A small network was shown many inputs. Here are its activations along a few directions, one row for each input.
Each table varies a few parts of the input and shows all the possible inputs, shuffled.
A made-up example of a description, with smaller parts first: one of 4 places along a line, together with either a single point or one of 11 places around a ring or (one of 2 separate values, together with one of 8 places around a ring).
Shared parts are said once, and a part with two or three values counts as separate values.
In the rows, zero is written as 128.

Other details of the inputs vary at random and push rows far along two fixed directions, the same in every table; ignore that.

Table:
x1: [141  65 156 157 144 133 195 150 172 110 145 163 128 166]
x2: [126  87  86  61 123  90 128 102 159 197 131 117 101 165]
x3: [115 145 143 193 122 169 148 136  79  63 173 142 164  91]
x4: [129 161 123 192 141 148 128 152  72  55 163 145 151 111]
x5: [121 111 134  56 146 111 139 132 160 220 111 111  89 153]
x6: [153  90 153 169 143 121 192 154 151 132 144 168 100 172]
x7: [111 136 126 185 126 160 120 120 112  29 160 158 167  98]
x8: [146 159 139  92  71  87  84 123  69 159  26  96 182  61]
x9: [ 97 193  97  86  91 146  84  92 108 143 147  90 141  96]
x10: [144  65 145 163 135 129 184 121 189 104 143 172 119 161]
x11: [138 100 113  50 124 101 130 130 162 202 149  85 116 174]
x12: [116  64  98  56 115 102 136  88 166 192 142 111 123 154]
x13: [172 104 159 173 126 125 174 123 187 123 159 154  96 171]
x14: [120 114 121  44 123 113 141 136 185 196 121 102 114 176]
x15: [ 73 171  86  71 122 137  85 138  88 123 121 111 156 109]
x16: [173  87 152 155 149 119 162 166 177 107 164 140 116 183]
x17: [ 81 158 103  98 137 140  66 126  62 143 103  76 137 105]
x18: [169 104 170 166 135 128 185 152 171 130 160 145 105 176]
x19: [165  97 162 161 177 125 171 167 173 122 130 157  93 164]
x20: [143 170 141 192 165 152 112 155  81  61 159 133 138  97]
x21: [130 188 137 188 121 164 120 127 131  41 150 148 145 112]
x22: [134 107 121  56 114 110 143 127 161 216 147  89 107 165]
x23: [187  89 140 170 137 112 158 126 178 113 176 139 105 175]
x24: [102  62 110  40 127 109 141 129 166 185 131 112 135 162]
x25: [ 93 188 111  84 133 146  87 127  80 157 129  92 132  83]
x26: [177  87 141 162 140 116 152 137 193 100 163 149 108 178]
x27: [248  96 187 162  80  67 184 152 164 129 102 150 161 131]
x28: [222  60 183 160  80  71 200 141 152 126  97 167 178 115]
x29: [116  85  87  53 126  94 122 113 174 184 118 127 104 168]
x30: [ 86 180 104  70 146 141  69 141  97 130 117  99 144  95]
x31: [112  71 106  62 105 111 148  85 165 205 141 114 115 145]
x32: [ 77 164 111 105 127 149  78 123  61 157 101  79 129  96]
x33: [ 84 158  92 105 128 136  56  96  78 137 101  85 128 101]
x34: [ 63 171 112  93 136 152  77 133  85 137  75  93 135 107]
x35: [151  75 172 189 161 128 168 154 141 139 112 143  84 172]
x36: [ 89 180  94  77 137 138  59 111 113 123 116 108 135  90]
x37: [146 170 130 198 155 149 102 126  97  55 158 142 129  93]
x38: [107 153 143 196 112 169 143 106 106  53 156 164 155  92]
x39: [186  95 133  52  67  44 154 129 144 213  57 128 158 121]
x40: [ 69 186  83  79 108 142  90 104 112 124 105 127 142 103]
x41: [169  82 132 180 135 114 178 125 157 129 158 164  90 162]
x42: [115 161 149 221 138 164 110 119  87  65 112 145 118 103]
x43: [ 83 195 101  80 132 147  75 107 120 130 101 115 130  89]
x44: [ 97  79 128  51 113 118 163 115 159 208 127 118 124 155]
x45: [119 138 135 187 132 160 136 139  80  49 175 139 173 100]
x46: [131 185 149 201 144 162 119 123 106  65 140 158 121  89]
x47: [ 74 156  94  97 130 140  50 108  94 124  88  95 131 104]
x48: [120  79 112  87 131 106 116  99 147 218  97  95  77 156]
x49: [157  90 143 176 134 118 182 125 168 126 142 177  91 167]
x50: [ 70 156 104  90 140 143  60 137  78 130  89  86 140 109]
x51: [208 172 177 185  99 100 131 152  87  77  83 153 183  53]
x52: [ 80 180  92  85 109 142 102 124  72 150 133 104 144  97]
x53: [182  91 150 180 159 119 162 128 166 136 154 152  78 148]
x54: [112 174 132 187 139 160 139 159  95  48 136 162 149 113]
x55: [113 159 139 213 148 164 104 129 101  49 102 146 124 108]
Each input here is: one of 5 places along a line, together with either a single point or (one of 2 separate values, together with one of 5 places around a ring).
Changing only the place on the line of 5 turns x31 into x48. The same change can be made to x38. Which row results? -> x42
Changing only the place on the line of 5 turns x37 into x2. The same change can be made to x46. Which row results? -> x49
Change only the place on the line of 5 in x39. List by row number the other rows that result. -> x8, x27, x28, x51
List by row number the other rows that have the place on the line of 5 in common with x9. -> x11, x13, x14, x16, x18, x21, x22, x23, x26, x27

Table:
x56: [118 173 110  79 121 126 103 115 112 170 122  99 126 102]
x57: [132 184 130 163 112 137  78 130  73  72 112 119 161  77]
x58: [ 79 141 115  84 127 137  88 113 118 150  82 109 128 112]
x59: [169  67 143  94 114  91 176 138 202 176 118 139 115 175]
x60: [176  68 145 106 106  92 180 125 188 192 131 131 106 169]
x61: [174 118 149 196 124 122 148 142 125  66 158 164 144 122]
x62: [ 83 148  87  76 122 143  90 109 125 142 148  93 130 133]
x63: [ 94 151 111  78  96 125 117  98 107 162 119 118 145 106]
x64: [135 112 153 209 138 151 162 125 122  78 159 168 121 123]
x65: [184  66 143 107 150  85 142 135 184 184 124 114  89 179]
x66: [ 81 164 109  79 140 141  83 128 123 150 104 101 113 132]
x67: [ 85 143 102  92 121 138 104  99 105 165 107 110 120 101]
x68: [ 86 166  95  86 134 142  98 114 110 166 129 101 106 121]
x69: [117 146 102  73  89 117  98 110 121 146 122 100 159 107]
x70: [132  70 128  94 155 112 166 140 198 174 147 144  82 199]
x71: [121 158  97  74 128 118  87 117 115 153 124  96 134 107]
x72: [ 87 173 123 165 109 174 112 105  84  78 141 127 155  80]
x73: [159  61 133 104 138  87 172 134 186 180  96 147  99 175]
x74: [133 111 153 200 167 154 159 181  98  78 162 141 128 148]
x75: [121 163 126  88  99 117  95 115 105 171  92  99 133 100]
x76: [ 98 185 115 165 145 162  70 130  78  70 138 112 132 104]
x77: [139  33 124 105 141 100 160 113 183 174 140 141  96 178]
x78: [140  50 129 107 153 103 165 129 189 179 104 146  85 175]
x79: [ 80 163 100  81 116 151 106 107 122 158 145  96 122 128]
x80: [174 134 154 198 135 126 153 159 131  70 122 169 134 119]
x81: [128 200 127 164 106 145 105 127  70  87 121 131 155  66]
x82: [164 126 151 214 134 132 162 134 113  84 131 164 124 119]
x83: [111 161 116  74  90 120 113 110 111 166 123 115 145 100]
x84: [134 133 144 196 151 160 153 151 147  59 165 157 121 151]
x85: [167 108 168 197 133 128 167 181  94  82 137 147 157 122]
x86: [ 97 151 110  82  88 130 119  97 114 160 115 106 150 108]
x87: [151  60 112 110 164 101 148 133 183 179 142 126  70 194]
x88: [105 169 112  62 111 134 106 122 138 146 125 102 151 114]
x89: [149  73 141 119 156 110 153 132 179 197 129 120  60 194]
x90: [169  47 138 115 135  81 149 123 174 181 101 127  97 179]
x91: [ 88 183 105 151 136 165  88 124  84  64 169 128 145 103]
x92: [ 99 160 134 151 118 149 119 152  46  84 117 121 185  85]
x93: [175 133 170 203 134 126 142 159 130  72 111 160 132 124]
x94: [106 140  92  82 113 113  95 105 105 150 101 108 143 107]
x95: [173  80 137  96 153  92 164 146 196 183 120 135  91 175]
x96: [157 109 144 200 130 127 153 131 121  63 154 167 144 129]
x97: [ 88 127 105  91 126 130  77 102 107 150  97  98 127 111]
x98: [166  61 151 120 129  89 165 121 171 198  99 130  88 174]
x99: [ 81 125  94  81 109 138  96  95 120 141 125 102 145 113]
x100: [113 171 123  72 128 125  87 129 125 154  97  98 133 113]
x101: [171 127 148 192 145 132 145 143 131  66 177 154 136 128]
x102: [111 203 130 137 125 156 104 137  97  68 147 137 165  85]
x103: [105 160 113  63  98 118 108 123 124 149 110 123 155 106]
x104: [148 122 154 193 131 134 164 143 132  63 138 178 145 130]
x105: [131  88 160 205 154 149 165 166  93  78 140 149 142 128]
x106: [ 72 138 104  74 111 145 108 106 131 141 110 113 146 114]
x107: [160 108 143 203 122 132 154 129 128  60 150 155 149 131]
x108: [112 170 115  74 103 135 111 109 124 163 139  93 142 108]
x109: [140 137 139 201 169 152 145 158 135  66 148 162 105 145]
x110: [ 99 183 125 149 103 156 114 123  94  62 120 137 178  87]
x111: [ 87 128  89  87 127 129  88 101 108 149 109 107 129 106]
x112: [146 114 163 222 147 148 145 130 116  84 128 153 109 124]
x113: [105 146 122  67 127 127 112 151  88 165 123  86 158 111]
x114: [129 111 151 197 146 150 158 138 135  61 146 177 131 129]
x115: [ 98 152 119  80 113 120  95 118 115 151  74 111 142 113]
x116: [123 149  97  78 107 108  90 117 109 154 105 105 143 100]
x117: [139  71 130 106 147 113 171 126 184 191 161 135  72 193]
x118: [181  80 155 112 144  93 158 133 181 201 122 117  80 174]
x119: [169 142 161 197 138 140 161 141 128  82 175 157 127 123]
x120: [174 127 148 195 137 137 147 141 138  63 173 143 140 131]
Describe the family of inputs behind these rows. -> one of 5 places around a ring, together with either a single point or (one of 3 separate values, together with one of 4 places along a line)
Changing only the place on the ring of 5 turns x114 into x104. The same change can be made to x97. Which row results? -> x90
Change only the place on the ring of 5 in x98. List by row number the other rows that result. -> x75, x89, x112, x118
List by row number the other rows that have the place on the ring of 5 in common with x70. -> x62, x66, x68, x74, x76, x79, x84, x87, x89, x91, x109, x117
A walk changes only the place on the ring of 5. It starts at x59 and steps to x88. List the rest of the walk in order. -> x84, x106, x110

Table:
x121: [135 118 130 124 148 123 128 131 150 150 126 124  96 151]
x122: [104 177 109 101 107 141 102 109 110 125 140 113 146 100]
x123: [122  99 128 127 143 124 133 125 144 148 113 131 103 149]
x124: [186  99 173 250 148 129 166 151 124  57 130 174 121 131]
x125: [126 163 144 221 147 170 130 151  86  25 167 153 151 105]
x126: [119 176 119 110 117 129  87 121  96 132 106 105 139  94]
x127: [132  88 133 111 151 117 146 143 152 168 124 123  99 165]
x128: [130  97 126 119 117 119 149 113 150 145 134 136 124 142]
x129: [141 100 132 116 115 110 146 122 151 143 114 139 132 137]
x130: [ 95 164 112  98 108 143 111 120  97 126 140 112 158 101]
x131: [110 163 121 107 118 131  96 133  83 133 105 104 151  95]
x132: [105 166 118  95 105 134 108 130  99 123 120 114 166  96]
x133: [126  77 121 111 137 116 145 118 165 157 130 133 103 163]
x134: [133 113 121 117 140 124 132 124 157 143 144 127 105 153]
x135: [154 119 134 112 119 109 141 128 157 145 127 133 125 139]
Changing only one part turns x133 into x134. The same change can be made to x124. Which row results? -> x126
Describe the family of inputs behind these rows. -> one of 3 separate values, together with one of 5 places around a ring
Change only the choice among 3 separate values in x123. List by row number the other rows that result. -> x121, x127
Change only the choice among 3 separate values in x130. List by row number the other rows that result. -> x122, x128
